A small network was trained on invented records. Each row is its activation on one of them, seen along a few directions.
After each row come some of the record's fields: TAM, TUNIP, MIB, FUGIT, DUZ.
Not every record has every field; a missing one is left out.
The largest differences between rows may come from other fields.
In the rows, zero is written as 500.
Strong random noise was added to every row along 4 fixed directions; ignore it. To show where, here is one row again and again, with new noise each time:
[525 329 553 200 598 472 327 414 730 506 215 563 405 590 687 401 491]
[363 524 496 659 378 359 387 464 650 530 669 484 423 386 338 809 299]
[257 457 355 572 267 244 426 215 816 630 478 531 176 352 524 855 141]
[560 572 722 676 591 562 314 823 421 374 840 437 775 485 150 644 581]
[541 517 614 482 503 406 281 555 347 549 598 489 514 523 530 378 483]
[549 481 665 520 484 500 289 631 386 469 619 497 499 518 450 490 518]

[552 390 709 436 600 580 279 628 544 393 453 544 549 576 444 534 574]	<TAM:tuz TUNIP:lepiz MIB:gamos FUGIT:deset DUZ:subol>
[456 671 472 438 700 194 361 533 547 618 711 391 752 507 462 359 347]	<TAM:tuz TUNIP:lepiz MIB:kezi FUGIT:deset DUZ:zako>
[680 421 604 510 350 806 574 680 372 274 499 473 405 454 355 586 654]	<TAM:piza TUNIP:vus MIB:zim FUGIT:deset DUZ:zako>
[576 575 512 542 577 588 555 637 383 443 594 436 704 474 355 448 627]	<TAM:piza TUNIP:vus MIB:kezi FUGIT:deset DUZ:subol>
[573 330 651 397 592 683 385 640 830 267 369 524 573 528 307 730 586]	<TAM:tuz TUNIP:lepiz MIB:geraz FUGIT:divel DUZ:subol>
[363 508 344 545 476 530 743 446 792 484 515 482 472 414 402 782 409]	<TAM:lis TUNIP:vus MIB:zim FUGIT:deset DUZ:zako>
[527 383 512 442 424 616 579 470 485 447 359 538 369 501 570 485 571]	<TAM:piza TUNIP:lepiz FUGIT:divel DUZ:subol>
[560 514 520 470 619 554 519 536 438 468 441 509 647 572 507 370 608]	<TAM:piza TUNIP:lepiz FUGIT:divel DUZ:subol>
[476 711 368 587 569 289 542 406 377 652 624 427 754 418 424 362 440]	<TAM:piza TUNIP:vus MIB:kezi FUGIT:deset DUZ:zako>
[469 516 546 630 317 327 293 301 233 648 482 577 335 484 641 405 394]	<TAM:fodu TUNIP:lepiz MIB:geraz FUGIT:divel DUZ:zako>
[475 623 578 613 547 398 405 648 316 540 796 431 596 507 433 446 461]	<TAM:fodu TUNIP:lepiz MIB:kezi FUGIT:deset DUZ:zako>
[489 418 396 256 509 501 584 469 867 441 354 458 399 439 507 580 426]	<TAM:tuz TUNIP:lepiz FUGIT:divel DUZ:subol>
[598 429 580 484 483 680 516 610 498 339 490 479 443 524 436 552 577]	<TAM:piza TUNIP:lepiz MIB:zim FUGIT:deset DUZ:zako>
[417 583 457 412 749 226 384 422 712 623 518 462 772 502 454 436 392]	<TAM:tuz TUNIP:lepiz MIB:kezi FUGIT:deset DUZ:zako>
[628 342 715 422 409 625 262 599 513 348 426 548 364 535 471 556 536]	<TAM:tuz TUNIP:lepiz MIB:ras FUGIT:divel DUZ:zako>
[433 623 334 626 583 502 739 526 595 503 625 428 665 459 350 588 493]	<TAM:lis TUNIP:lepiz FUGIT:divel DUZ:zako>
[461 475 505 664 496 560 556 446 511 490 457 574 566 532 474 611 572]	<TAM:lis TUNIP:lepiz MIB:ras FUGIT:divel DUZ:zako>
[510 615 476 514 539 280 361 444 346 630 596 441 649 435 460 344 434]	<TAM:tuz TUNIP:gare MIB:kezi FUGIT:deset DUZ:subol>
[459 418 615 545 244 494 327 513 486 449 601 516 119 443 505 705 312]	<TAM:tuz TUNIP:lepiz MIB:zim FUGIT:deset DUZ:zako>
[499 464 539 386 611 592 549 613 692 411 501 488 523 550 484 578 532]	<TAM:piza TUNIP:lepiz MIB:zim FUGIT:deset DUZ:subol>
[445 487 511 443 497 399 396 458 544 538 498 503 379 528 588 491 375]	<TAM:fodu TUNIP:lepiz MIB:kezi FUGIT:deset DUZ:zako>
[421 635 425 561 748 326 547 421 518 640 551 493 826 557 503 378 508]	<TAM:lis TUNIP:lepiz MIB:gamos FUGIT:deset DUZ:zako>
[554 577 533 491 563 378 378 509 370 534 605 428 629 483 443 342 453]	<TAM:fodu TUNIP:lepiz MIB:kezi FUGIT:deset DUZ:zako>
[473 560 419 312 732 309 498 462 654 608 515 432 682 543 580 324 435]	<TAM:fodu TUNIP:lepiz MIB:zim FUGIT:deset DUZ:zako>
[492 573 459 394 500 242 358 404 428 666 575 450 454 496 652 289 342]	<TAM:tuz TUNIP:lepiz MIB:mune FUGIT:divel DUZ:zako>
[421 627 254 463 691 185 578 154 654 723 375 479 787 479 557 333 372]	<TAM:lis TUNIP:lepiz MIB:mune FUGIT:divel DUZ:zako>
[522 510 597 482 401 480 402 615 400 488 649 467 430 439 452 540 457]	<TAM:tuz TUNIP:vus MIB:zim FUGIT:deset DUZ:subol>
[737 400 637 262 560 708 439 658 385 352 329 494 560 561 503 253 717]	<TAM:tuz TUNIP:vus FUGIT:divel DUZ:zako>
[549 382 695 381 541 512 262 568 463 469 437 562 452 600 605 422 537]	<TAM:tuz TUNIP:lepiz MIB:mune FUGIT:divel DUZ:subol>
[458 524 466 474 422 398 477 530 591 506 640 427 404 413 430 580 340]	<TAM:tuz TUNIP:lepiz FUGIT:divel DUZ:zako>
[477 368 519 381 449 481 390 398 656 485 309 551 344 495 577 568 436]	<TAM:tuz TUNIP:gare MIB:gamos FUGIT:deset DUZ:subol>
[513 254 621 525 413 853 551 572 765 256 268 621 318 530 396 864 643]	<TAM:piza TUNIP:gare MIB:geraz FUGIT:divel DUZ:zako>
[540 425 538 452 508 542 465 371 318 589 285 621 408 640 794 254 621]	<TAM:lis TUNIP:lepiz MIB:ras FUGIT:divel DUZ:zako>
[448 574 398 566 560 433 545 394 529 593 486 528 569 551 560 473 470]	<TAM:lis TUNIP:lepiz MIB:ras FUGIT:divel DUZ:zako>
[574 532 557 486 657 493 458 561 546 439 541 449 748 510 354 466 557]	<TAM:fodu TUNIP:lepiz MIB:zim FUGIT:deset DUZ:zako>
[459 461 415 414 655 467 603 349 647 561 310 534 600 553 602 410 542]	<TAM:lis TUNIP:lepiz MIB:gamos FUGIT:deset DUZ:zako>
[560 617 545 606 555 430 406 494 213 595 595 505 685 558 539 284 577]	<TAM:piza TUNIP:lepiz MIB:ras FUGIT:divel DUZ:subol>
[617 443 515 323 573 620 547 639 638 358 426 442 581 500 410 470 590]	<TAM:tuz TUNIP:gare FUGIT:divel DUZ:zako>
[485 587 449 502 561 309 422 388 486 610 520 486 618 506 538 396 415]	<TAM:fodu TUNIP:lepiz MIB:mune FUGIT:divel DUZ:zako>

Here are new rows. What are their fields?
[463 505 501 516 684 560 603 552 654 446 520 491 672 561 425 568 552]	<TAM:lis TUNIP:lepiz MIB:zim FUGIT:deset DUZ:zako>
[435 422 391 425 365 469 584 413 811 441 424 466 298 396 458 719 340]	<TAM:tuz TUNIP:lepiz FUGIT:divel DUZ:zako>
[375 627 370 564 646 262 472 383 799 606 573 479 721 483 391 628 323]	<TAM:fodu TUNIP:lepiz MIB:ras FUGIT:divel DUZ:zako>
[421 564 295 390 554 275 540 345 888 547 491 395 584 367 354 605 250]	<TAM:tuz TUNIP:lepiz FUGIT:divel DUZ:zako>
[452 569 483 676 415 488 516 520 437 493 688 456 461 433 369 658 416]	<TAM:piza TUNIP:lepiz MIB:zim FUGIT:deset DUZ:subol>
[606 538 658 601 481 621 471 764 264 393 741 441 595 480 317 468 618]	<TAM:fodu TUNIP:lepiz FUGIT:divel DUZ:zako>
[563 427 581 319 847 639 479 698 920 288 424 455 817 583 267 613 604]	<TAM:fodu TUNIP:lepiz MIB:kezi FUGIT:deset DUZ:zako>
[469 455 555 591 492 601 556 533 465 460 508 542 462 539 506 571 564]	<TAM:lis TUNIP:lepiz MIB:gamos FUGIT:deset DUZ:zako>
[522 554 464 647 485 494 527 376 336 575 460 546 597 513 520 412 572]	<TAM:lis TUNIP:lepiz MIB:ras FUGIT:divel DUZ:zako>
[478 466 495 453 562 419 441 466 756 452 471 456 591 429 348 632 424]	<TAM:tuz TUNIP:lepiz MIB:kezi FUGIT:deset DUZ:zako>
[551 599 504 686 321 495 504 530  87 537 670 468 426 451 491 393 510]	<TAM:piza TUNIP:lepiz FUGIT:divel DUZ:subol>
[449 435 472 344 526 435 502 420 668 527 416 501 362 537 648 487 402]	<TAM:fodu TUNIP:lepiz MIB:zim FUGIT:deset DUZ:zako>
[517 538 535 396 513 363 341 516 538 559 557 489 518 506 564 430 429]	<TAM:tuz TUNIP:lepiz MIB:ras FUGIT:divel DUZ:subol>
[494 466 639 415 734 506 346 638 782 428 527 522 753 583 374 603 539]	<TAM:tuz TUNIP:lepiz MIB:ras FUGIT:divel DUZ:subol>
[413 734 282 592 661 325 705 451 470 657 682 402 763 484 462 360 440]	<TAM:lis TUNIP:lepiz FUGIT:divel DUZ:zako>
[447 684 437 505 644 178 328 432 554 675 660 452 732 508 482 397 327]	<TAM:tuz TUNIP:lepiz MIB:ras FUGIT:divel DUZ:zako>
[429 409 495 480 333 375 368 329 560 549 401 530 247 420 568 598 339]	<TAM:tuz TUNIP:lepiz MIB:kezi FUGIT:deset DUZ:subol>
[518 615 443 495 513 385 535 579 498 506 710 367 609 419 375 450 416]	<TAM:tuz TUNIP:lepiz FUGIT:divel DUZ:zako>
[473 541 481 408 618 306 393 447 599 587 535 455 624 478 483 444 405]	<TAM:tuz TUNIP:lepiz MIB:zim FUGIT:deset DUZ:subol>
